Each row below holds a small network's activations on one input, seen along a few directions.
Each table varies a few parts of the input and shows all the possible inputs, shuffled.
Descriptions start from the smaller parts, as in this example, which fits no table here: one of 2 separate values, together with either a single point or one of 9 places around a ring or (one of 5 places around a ring, together with one of 6 places along a line).
Shared parts are said once, and a part with two or three values counts as separate values.
(in the rows, 128 means zero)

Other details of the inputs shift rows strongly along two fixed directions, in all tables alike. That doesn't count.

Rows:
row 1: [142 163 132  25  88 136 154 208 147 111  99]
row 2: [135 153 129  25 106  99 155 213 132 132  87]
row 3: [144  86 174 149 156 143 101 112 133 134 129]
row 4: [130 204  95  59 100  73 175 155 130  99 126]
row 5: [122 183  49  80 105  98 139 160 132 147 187]
row 6: [119 153 122  67 116 127 147 196 158 133 123]
row 7: [113 220  71  91 108  95 171 140 154 101 176]
row 8: [124  47 199 143 136 147 100 141 133 162  36]
row 9: [116 117 170 110 104 117 150 136 149 128  31]
row 10: [146  89 144 203 147 134  87  83  84 127 161]
row 11: [119 121  89 163 131 117 118  93 128 132 176]
row 12: [141 113 124 183 164 129  92  63 118 111 195]
row 13: [126 138 104 178 133 146 105 111 120 123 197]
row 14: [113 106 182  82 133 200 173 164 116 150  48]
row 15: [129 140 102 117 102 125 111 141 110 138 129]
row 16: [146 157  81 175 183 155 122  89  86 141 161]
row 17: [121 150  78 137 124  97 108 102 112 129 163]
row 18: [114 113 133 145 141 137 123 127 145 117 141]
row 19: [128 126  86 170 116 137 108 105 113 141 186]
row 20: [113  59 203 166 121 147 149 109 164 134  35]
row 21: [140 141 130 191 154 116 117  48 127 103 184]
row 22: [133  34 217 158 151 141 113 119 125 123  46]
Each input here is: either one of 2 separate values or (one of 4 places along a line, together with one of 5 places around a ring).
Change only the place on the line of 4 in row 13. List by row number the other rows that result.
> row 6, row 7, row 18

Rows:
row 23: [139 148  71 116 134 106 104 117  99 152 174]
row 24: [127  96 172  62 122 124 135 200 131 145  54]
row 25: [130  70 160 203 164 196 123 111 116 146  95]
row 26: [111  79 153 203 142 156  91  79 105 137 173]
row 27: [112 150 103  66  84 145 142 163 133 141 128]
row 28: [130  65 196 110 130 193 160 159 144 153  36]
row 29: [111 202  81  86 101  67 172 118 177 122 145]
row 30: [120  90 164 170 145 106 126  86 186  93 107]
row 31: [127 185  75  97 102 129 115 149 131 114 211]
row 32: [148 161  82 118 107 106 102 149 122 123 204]
row 33: [134 123 168 236 142 117 116  38 109 106 112]
row 34: [138 166  37 150 112  98  98  92  89 147 242]
row 35: [147  69 177 228 178 186  97  78 121 130 162]
row 36: [147  95 171 155 175 163  95 117 123 132 128]
row 37: [132 117 193 130 107 117 159  94 139 109  48]
row 38: [123 157 110  20  76  99 158 226 133 134 109]
row 39: [133 180  17 156 114 100  98 116  87 137 232]
row 40: [133  82 132 156 151 140  92 134 106 150  92]
row 41: [122 117 166  70 124 159 175 194 140 135  81]
row 42: [128 109 167  40 129 161 154 186 137 153  35]
row 43: [154  62 170 201 171 144  62  96 115 138 140]
row 44: [123  83 221 126 118 117 164 113 141  92  28]
row 45: [103 155 107 130 128  70 159 101 165 104 153]
row 46: [144 175 101 135 120  85 138  79 127  63 166]
row 47: [131 201  25 143 162 124 109 104  84 136 223]
row 48: [111  75 141 206 134 178  90  96 110 143 125]
row 49: [122 173 124   6 120 125 168 213 129 135  97]
row 50: [103 203 101  67  92  75 183 175 185 117  85]
What do these inputs look like to the network?
> one of 4 places along a line, together with either one of 2 separate values or one of 5 places around a ring
The inputs of row 45 and row 29 match in every part but the place on the line of 4. If row 49 is changed in the same way as row 45 into row 29, which row does it become?
> row 42
Change only the choice among 2 separate values in row 30. List by row number the other rows that result.
> row 46

Rows:
row 51: [136  73 198 167 135 123 104 100 123 126  98]
row 52: [130 192  70  49 100  84 140 167 128 118 124]
row 53: [135  42 177 212 171 129  84  60 112 148  96]
row 54: [114 164 125  58 101 144 168 187 170 124  82]
row 55: [141  37 170 200 189 185  68 108  99 172 140]
row 56: [117 170  59 164 150 115 134  94 105 145 196]
row 57: [120 119 125 137 101 116 114 114 139 136 149]
row 58: [116 141 121  47  93 106 153 194 176 139  87]
row 59: [117 180  61 168 140 124 128  96 103 131 191]
row 60: [133 157  74 146 123  87 105  77  90 129 193]
row 61: [118  79 204 118 127 162 153 139 149 116  71]
row 62: [121 194  92  60 115 119 168 172 153  97 148]
row 63: [134  88 184 124 133 164 147 130 126 128  34]
row 64: [142 100 197  76 103 123 142 186 153 113  31]
row 65: [125  57 183 168 153 124 107 111 151 126 110]
row 66: [141 167  87 148 149  77 107  94 115 123 206]
row 67: [121  39 170 225 159 134  90  81 118 159  99]
row 68: [128  65 182 216 148 180 113  75 137 133 107]
row 69: [128 102 190  79 112 162 171 180 164 103  47]
row 70: [128 146 115 136 146 136 132 104 114 124 121]
row 71: [117  66 168 172 116 131 109 113 114 149  87]
row 72: [126 121 130 137 129 109 111 127 146 105 152]
row 73: [136 151  84 156 122  96 108  99 124  99 217]
row 74: [137  68 198 212 186 154 112  67 124 134 106]
row 75: [139 117 113 125 148 165  91 158 104 147 160]
row 76: [128 173  78 146 139 118 130  73  88 127 189]
row 77: [136 153 117  36  85 103 153 189 135 120  62]
row 78: [115  93 167  90  98 131 138 193 150 139  21]
row 79: [123 115 137 130 114 107 119 118 134 112 159]
row 80: [141 145  74 135 141 149  89 123  75 151 234]
row 81: [124 160 118  43 123 123 175 174 139 134  69]
row 82: [120 183  76  67  87  97 136 174 161 121 145]
row 83: [146 173  70  47 107 148 127 206 104 138 172]
row 84: [122  75 181 165 165 152 133 106 149 125 106]
row 85: [123 146 113  57  73 110 155 204 138 131  67]
row 86: [135 181  99 149 141 115 134  82 101 115 203]
row 87: [125 177  61 170 130 128 134  93  94 128 194]
row 88: [134 215  94  57 118 111 166 168 138 103 136]
row 89: [130 122 117 145 103 121 112 121 144 127 144]
row 90: [115  86 178 162 129 167 132 102 141 139 102]
row 91: [144 151 136 142 139 136 141 111 120 108 137]
row 92: [108 105 178  84 103 158 170 178 134 143  29]
row 93: [120 167  72 159 148 122 130  88 134 138 206]
row 94: [142 175  88 152 139  85 100  98 115 109 201]
What do these inputs look like to the network?
> one of 4 places along a line, together with either a single point or (one of 2 separate values, together with one of 5 places around a ring)
The inputs of row 82 and row 89 match in every part but the place on the line of 4. If row 88 is changed in the same way as row 82 into row 89, which row does it become?
> row 91
The inputs of row 53 and row 77 match in every part but the place on the line of 4. If row 81 is changed in the same way as row 53 into row 77, which row does it become?
> row 63
Change only the choice among 2 separate values in row 65. List by row number the other rows that result.
> row 84
Which other rows agree with row 79 in the place on the line of 4? List them by row number.
> row 51, row 57, row 60, row 61, row 71, row 76, row 80, row 86, row 90, row 92
